These are the activations of a small network on made-up records, seen along a few directions, one row for each record.
Records have a field called U. Each example row is followed by its value.
Other fields move the rows too, some of them a lot.
(in the rows, 500 means zero)
Random noise pushes rows far along 2 fixed directions. That doesn't count. These rows show it; they differ only by the noise:
[446 608 448 458 620 479 680 623 701 344 420 318 522 390 488]
[481 489 462 479 549 513 552 533 576 449 509 452 529 493 475]
[560 279 502 537 477 568 300 325 359 617 688 696 540 695 474]
[416 409 396 384 211 572 605 752 475 608 450 502 543 458 344]

[589 526 491 621 859 466 325 217 599 318 573 378 531 602 565] : u9
[545 286 529 548 522 554 346 368 360 669 681 708 524 677 486] : u1
[550 491 478 534 445 509 301 351 415 473 496 490 541 573 498] : u7
[500 495 395 561 794 494 401 354 593 251 493 243 520 522 432] : u6
[511 452 438 526 635 520 442 409 554 397 559 426 538 563 474] : u15
[545 642 564 528 649 431 502 430 571 364 428 455 525 452 631] : u3
[470 573 439 551 776 477 528 460 620 308 466 263 471 463 480] : u14
[492 531 515 477 456 475 556 575 523 539 476 515 505 471 523] : u4
[440 497 330 508 612 536 479 512 576 306 449 211 508 476 351] : u12
[393 573 334 438 512 513 615 690 615 329 328 179 523 364 354] : u10
[528 753 530 450 242 426 524 585 522 399 285 456 533 362 579] : u2
[508 529 429 496 428 515 385 457 472 408 422 394 542 492 438] : u8
[459 570 343 466 376 512 509 611 563 387 394 322 544 439 369] : u13

Which value of U does each new row have?
[544 688 567 455 221 440 500 563 472 484 333 557 536 409 589] : u2
[440 476 377 460 393 536 552 642 505 494 467 404 508 480 377] : u1
[519 750 614 439 216 423 604 610 516 496 303 548 496 340 628] : u2
[519 487 357 582 715 497 317 302 526 232 514 256 500 570 421] : u6
[508 613 440 520 608 463 520 514 638 351 426 319 520 459 496] : u9
[615 705 472 583 544 427 242 213 487 214 432 368 532 543 618] : u2
[460 278 464 461 236 593 436 594 287 756 554 651 488 572 357] : u14
[488 577 591 486 546 453 638 580 576 558 480 539 493 427 594] : u4
[414 571 464 444 473 492 692 716 581 481 375 362 471 363 441] : u14
[545 506 395 577 673 501 339 339 554 334 516 326 535 580 466] : u9
[466 559 459 444 294 488 571 658 483 547 425 476 488 443 478] : u4
[532 355 349 590 662 546 213 251 425 332 587 350 524 656 376] : u6
[446 481 364 499 476 528 480 559 474 434 466 339 471 492 376] : u14
